A small network was trained on invented records. Each row is its activation on one of them, seen along a few directions.
Each row is followed by the record's values for the fields RIF, GUTAL, SAK, MAR, LIBA, ZOD.
A field that a record lacks is written none.
The largest differences between rows may come from other fields.
In the rows, zero is written as 500.
Random noise pushes rows far along 7 fixed directions. That doesn't count. These rows show it; they differ only by the noise:
[372 544 416 438 437 409 585 510 454 258 539 505 559 324 514 455 456 609
 521 581 501 543 413 431 359 545 298]
[552 532 376 183 298  98 373 264 649 370 513 514 625 336 557 531 547 392
 612 687 487 525 262 509 430 431 418]
[681 504 603 676 571 631 628 622 497 539 461 497 468 489 539 500 381 550
 530 490 498 380 652 554 407 645 673]
[741 429 547 478 621 592 481 726 636 662 384 621 507 445 598 498 443 453
 332 513 414 437 529 574 159 711 904]
[451 424 494 510 551 588 529 613 560 486 509 506 461 515 565 453 521 634
 395 431 455 392 478 446 301 625 598]
[481 359 564 405 414 622 367 624 647 532 470 594 391 699 634 503 719 615
 304 423 334 390 509 429 376 510 640]
[816 607 652 599 455 550 704 439 437 552 497 414 516 452 578 528 348 380
 656 574 502 403 594 619 639 545 517]
[668 490 588 660 475 494 511 511 566 513 467 500 457 554 503 552 467 565
 636 513 517 353 681 548 504 540 660]
[690 559 583 655 527 598 574 693 460 615 450 577 518 404 483 577 491 465
 534 546 455 532 728 585 488 514 644]

[774 492 703 470 440 630 562 431 545 734 498 462 456 634 623 555 532 346
 508 485 404 360 529 574 666 488 635] : <RIF:zup GUTAL:vomed SAK:firel MAR:vidi LIBA:none ZOD:benus>
[205 403 458 634 575 678 511 519 455 503 582 381 374 797 414 455 573 745
 441 298 513 381 537 404 650 473 429] : <RIF:bis GUTAL:vomed SAK:vemub MAR:nanot LIBA:nusid ZOD:fusib>
[647 535 544 386 458 537 512 538 471 508 431 544 513 494 569 498 444 365
 410 598 440 595 466 567 526 477 494] : <RIF:buke GUTAL:vomed SAK:firel MAR:vidi LIBA:none ZOD:rila>
[450 515 446 551 447 420 424 616 477 197 405 633 495 452 420 496 417 655
 527 624 523 619 617 488 371 510 459] : <RIF:buke GUTAL:vomed SAK:firel MAR:vidi LIBA:none ZOD:vugo>
[682 556 567 497 540 632 607 609 433 527 449 512 514 449 570 469 375 381
 408 555 458 550 498 579 456 582 550] : <RIF:mavu GUTAL:vomed SAK:tava MAR:timab LIBA:none ZOD:fusib>
[241 433 245 331 579 318 306 533 630 532 577 490 587 409 454 430 674 592
 438 444 441 518 312 446 301 472 564] : <RIF:bis GUTAL:none SAK:firel MAR:vidi LIBA:none ZOD:benus>
[459 511 437 163 270 207 365 201 575 211 483 531 560 519 563 477 455 433
 539 686 508 557 218 441 479 453 246] : <RIF:mavu GUTAL:none SAK:vemub MAR:nanot LIBA:zas ZOD:fusib>
[443 446 470 552 524 444 409 445 566 571 548 448 467 563 451 520 605 541
 565 404 558 427 544 487 570 458 563] : <RIF:mavu GUTAL:lited SAK:tava MAR:vidi LIBA:none ZOD:vugo>
[778 602 576 470 544 542 594 586 435 583 408 578 588 290 546 522 322 267
 461 647 499 621 494 597 380 600 594] : <RIF:buke GUTAL:none SAK:tava MAR:timab LIBA:none ZOD:fusib>
[408 521 515 335 584 733 612 775 368 448 439 656 520 335 573 426 487 430
 135 539 401 782 386 433 270 608 381] : <RIF:dud GUTAL:none SAK:firel MAR:nanot LIBA:zas ZOD:fusib>
[568 544 447 654 659 575 651 601 429 457 506 397 547 420 505 389 273 566
 571 492 485 423 531 605 392 656 592] : <RIF:bis GUTAL:fut SAK:firel MAR:timab LIBA:none ZOD:benus>
[291 492 500 615 402 527 447 511 430 195 453 566 432 674 399 513 477 735
 564 542 524 540 636 398 562 454 280] : <RIF:bis GUTAL:lited SAK:tava MAR:nanot LIBA:nusid ZOD:fusib>
[528 500 537 519 284 324 375 298 550 281 492 491 448 638 484 533 541 575
 731 571 528 412 585 486 677 372 372] : <RIF:mavu GUTAL:fut SAK:tava MAR:vidi LIBA:none ZOD:benus>
[196 463 415 321 400 471 474 274 464 431 614 372 463 684 483 461 622 546
 450 413 529 516 269 388 743 355 173] : <RIF:mavu GUTAL:lited SAK:firel MAR:nanot LIBA:zas ZOD:fusib>
[380 406 412 346 497 493 263 734 603 497 395 741 495 518 489 520 678 548
 238 536 373 673 493 441 241 488 643] : <RIF:dud GUTAL:none SAK:vemub MAR:nanot LIBA:nusid ZOD:fusib>
[430 430 595 458 540 651 599 510 531 528 561 463 420 519 614 454 553 565
 354 366 481 375 384 385 376 627 478] : <RIF:zup GUTAL:none SAK:firel MAR:timab LIBA:none ZOD:vugo>
[625 560 639 594 401 511 547 583 481 501 481 622 483 365 511 601 578 463
 559 538 500 562 708 513 512 455 488] : <RIF:zup GUTAL:lited SAK:vemub MAR:timab LIBA:none ZOD:vugo>
[561 518 467 747 545 462 381 550 531 748 541 457 518 566 381 598 663 511
 717 423 471 435 776 612 724 311 684] : <RIF:bis GUTAL:lited SAK:tava MAR:timab LIBA:none ZOD:benus>
[375 454 414 423 731 564 702 330 464 539 577 280 522 524 532 350 212 513
 393 378 649 351 145 436 378 766 457] : <RIF:buke GUTAL:none SAK:vemub MAR:nanot LIBA:nusid ZOD:fusib>
[348 482 489 647 627 606 655 488 421 429 563 381 453 519 475 414 405 625
 508 390 605 422 484 438 493 606 410] : <RIF:dud GUTAL:lited SAK:tava MAR:nanot LIBA:zas ZOD:fusib>
[603 469 547 251 523 624 554 504 516 568 481 476 496 517 696 413 463 347
 250 472 397 495 234 504 398 619 513] : <RIF:buke GUTAL:lited SAK:tava MAR:timab LIBA:none ZOD:vugo>
[706 614 481 451 426 356 518 451 469 398 462 487 608 374 529 489 361 379
 658 672 441 563 499 642 538 474 481] : <RIF:bis GUTAL:fut SAK:firel MAR:timab LIBA:none ZOD:vugo>
[466 586 539 449 367 571 549 514 356 480 540 519 513 439 545 526 628 405
 471 531 440 645 528 489 706 318 229] : <RIF:buke GUTAL:lited SAK:tava MAR:vidi LIBA:none ZOD:rila>
[589 436 480 497 468 329 401 392 632 250 406 496 454 607 537 442 353 596
 560 567 590 383 485 527 349 604 593] : <RIF:bis GUTAL:lited SAK:tava MAR:vidi LIBA:none ZOD:rila>
[398 448 443 520 459 364 457 232 558 466 601 317 467 643 480 475 546 592
 661 400 601 319 419 456 687 423 413] : <RIF:buke GUTAL:lited SAK:tava MAR:vidi LIBA:none ZOD:benus>
[504 445 511 669 547 443 459 330 564 495 487 393 429 724 385 518 380 608
 685 450 634 305 576 511 616 530 611] : <RIF:bis GUTAL:vomed SAK:firel MAR:nanot LIBA:nusid ZOD:fusib>
[574 583 612 484 445 568 647 462 423 578 526 514 556 387 531 574 450 393
 557 564 469 500 486 467 538 524 410] : <RIF:zup GUTAL:vomed SAK:tava MAR:nanot LIBA:nusid ZOD:fusib>
[609 603 611 562 643 762 878 383 294 798 658 205 502 502 577 444 392 275
 493 367 534 414 386 574 846 531 370] : <RIF:dud GUTAL:vomed SAK:tava MAR:nanot LIBA:zas ZOD:fusib>
[733 488 578 486 387 399 272 727 660 488 331 822 538 399 524 628 592 476
 500 673 350 595 729 578 240 489 801] : <RIF:zup GUTAL:lited SAK:firel MAR:timab LIBA:none ZOD:vugo>
[299 490 273 479 716 360 567 529 500 503 575 421 581 212 434 406 461 515
 422 419 663 578 309 463 262 602 495] : <RIF:dud GUTAL:lited SAK:tava MAR:timab LIBA:none ZOD:fusib>
[403 466 523 601 418 468 351 675 506 212 398 719 426 501 407 538 558 682
 488 579 526 618 723 415 340 486 460] : <RIF:bis GUTAL:none SAK:tava MAR:vidi LIBA:none ZOD:vugo>
[459 475 516 407 526 479 617 454 541 364 522 494 506 331 603 421 389 544
 422 507 560 426 307 397 182 711 456] : <RIF:zup GUTAL:none SAK:vemub MAR:timab LIBA:none ZOD:fusib>
[756 656 572 663 642 624 719 786 360 739 491 580 646 112 491 569 393 322
 537 570 425 627 692 653 391 577 671] : <RIF:zup GUTAL:fut SAK:vemub MAR:timab LIBA:none ZOD:vugo>
[495 523 594 772 634 635 669 593 446 579 521 514 502 394 430 548 377 609
 594 441 589 396 676 441 369 661 581] : <RIF:zup GUTAL:none SAK:vemub MAR:nanot LIBA:nusid ZOD:fusib>
[837 493 801 677 439 691 585 533 529 578 420 551 409 636 604 574 452 475
 567 505 458 335 752 555 552 583 676] : <RIF:zup GUTAL:lited SAK:tava MAR:vidi LIBA:none ZOD:benus>
[691 547 522 567 683 669 654 664 431 701 477 457 523 388 532 456 380 351
 389 466 499 546 527 626 444 613 678] : <RIF:bis GUTAL:vomed SAK:vemub MAR:timab LIBA:none ZOD:fusib>
[375 430 425 299 540 407 479 508 618 526 553 552 531 294 561 480 598 489
 341 449 511 507 272 383 201 596 532] : <RIF:zup GUTAL:vomed SAK:firel MAR:timab LIBA:none ZOD:vugo>
[698 269 573 219 404 414 102 455 873 444 253 722 389 881 643 506 509 512
 287 583 375 361 382 488 181 641 905] : <RIF:bis GUTAL:none SAK:firel MAR:nanot LIBA:nusid ZOD:fusib>

Which values does each new row have?
[507 531 382 653 598 390 412 592 521 578 498 522 591 391 378 534 507 533
 656 517 501 516 640 579 445 459 648] : <RIF:bis GUTAL:lited SAK:tava MAR:timab LIBA:none ZOD:benus>
[429 488 433 517 594 536 457 699 513 707 570 521 535 370 475 514 720 472
 419 411 418 577 563 504 471 431 615] : <RIF:dud GUTAL:vomed SAK:tava MAR:vidi LIBA:none ZOD:vugo>
[364 558 447 388 555 682 637 630 316 519 515 525 560 411 495 460 441 444
 291 520 425 695 367 457 498 515 302] : <RIF:buke GUTAL:vomed SAK:vemub MAR:nanot LIBA:nusid ZOD:fusib>
[671 531 819 786 454 816 683 588 401 540 452 566 379 650 535 593 419 566
 557 475 486 383 818 471 606 575 505] : <RIF:zup GUTAL:none SAK:vemub MAR:nanot LIBA:nusid ZOD:fusib>
[484 458 531 373 317 401 258 363 602 492 438 586 459 735 465 606 642 488
 527 573 455 526 506 461 675 331 470] : <RIF:buke GUTAL:none SAK:firel MAR:nanot LIBA:nusid ZOD:fusib>
[700 409 523 436 559 504 288 622 665 637 293 705 489 616 466 578 423 426
 375 590 458 534 557 570 303 600 903] : <RIF:buke GUTAL:vomed SAK:firel MAR:nanot LIBA:nusid ZOD:fusib>
[363 431 387 671 760 472 536 591 564 712 566 435 534 343 402 509 505 602
 515 338 627 391 523 457 283 616 708] : <RIF:zup GUTAL:lited SAK:tava MAR:vidi LIBA:none ZOD:rila>
[658 552 448 635 613 438 403 780 511 523 336 734 586 260 362 575 398 449
 497 648 545 714 731 602 222 567 766] : <RIF:mavu GUTAL:none SAK:vemub MAR:timab LIBA:none ZOD:fusib>
[466 550 428 535 354 294 269 664 514 259 357 801 564 321 337 636 560 551
 577 736 505 775 719 474 356 368 465] : <RIF:buke GUTAL:vomed SAK:tava MAR:timab LIBA:none ZOD:fusib>
[404 451 546 677 603 721 559 619 437 466 455 522 427 649 433 494 368 667
 450 442 533 442 604 425 447 626 540] : <RIF:buke GUTAL:vomed SAK:tava MAR:nanot LIBA:nusid ZOD:fusib>
[332 440 336 195 421 371 320 457 608 468 560 494 566 519 604 429 697 502
 385 495 323 510 224 454 402 417 430] : <RIF:bis GUTAL:lited SAK:tava MAR:timab LIBA:none ZOD:benus>
[605 473 599 804 600 632 482 564 503 634 428 505 442 682 388 578 403 579
 624 446 554 375 768 542 590 539 720] : <RIF:buke GUTAL:lited SAK:tava MAR:nanot LIBA:nusid ZOD:fusib>
[491 509 513 591 571 619 597 615 436 483 540 450 483 488 536 437 474 558
 477 446 450 465 532 513 478 548 512] : <RIF:dud GUTAL:vomed SAK:tava MAR:timab LIBA:none ZOD:vugo>
[782 548 598 494 622 625 651 437 481 691 469 373 532 548 586 451 270 318
 507 509 478 389 419 630 541 654 660] : <RIF:bis GUTAL:none SAK:firel MAR:nanot LIBA:nusid ZOD:fusib>
[569 539 424 256 416 416 382 423 547 806 593 439 606 488 573 549 753 250
 494 506 306 546 345 583 717 268 509] : <RIF:bis GUTAL:vomed SAK:tava MAR:timab LIBA:none ZOD:benus>
[692 511 615 623 431 558 426 577 506 493 386 580 435 639 499 571 527 478
 540 558 474 530 753 585 622 417 593] : <RIF:bis GUTAL:lited SAK:tava MAR:vidi LIBA:none ZOD:rila>
[483 499 518 629 532 511 504 546 527 687 560 476 479 448 456 575 658 511
 553 394 528 456 628 517 571 424 597] : <RIF:zup GUTAL:lited SAK:firel MAR:timab LIBA:none ZOD:fusib>
[654 557 503 221 423 426 545 459 492 326 430 556 560 343 637 428 340 330
 381 670 464 628 266 535 348 599 412] : <RIF:buke GUTAL:vomed SAK:firel MAR:timab LIBA:none ZOD:vugo>
[663 431 559 665 644 512 565 468 568 487 459 414 396 581 504 440 329 549
 549 422 652 326 572 572 439 667 742] : <RIF:dud GUTAL:vomed SAK:firel MAR:vidi LIBA:none ZOD:vugo>
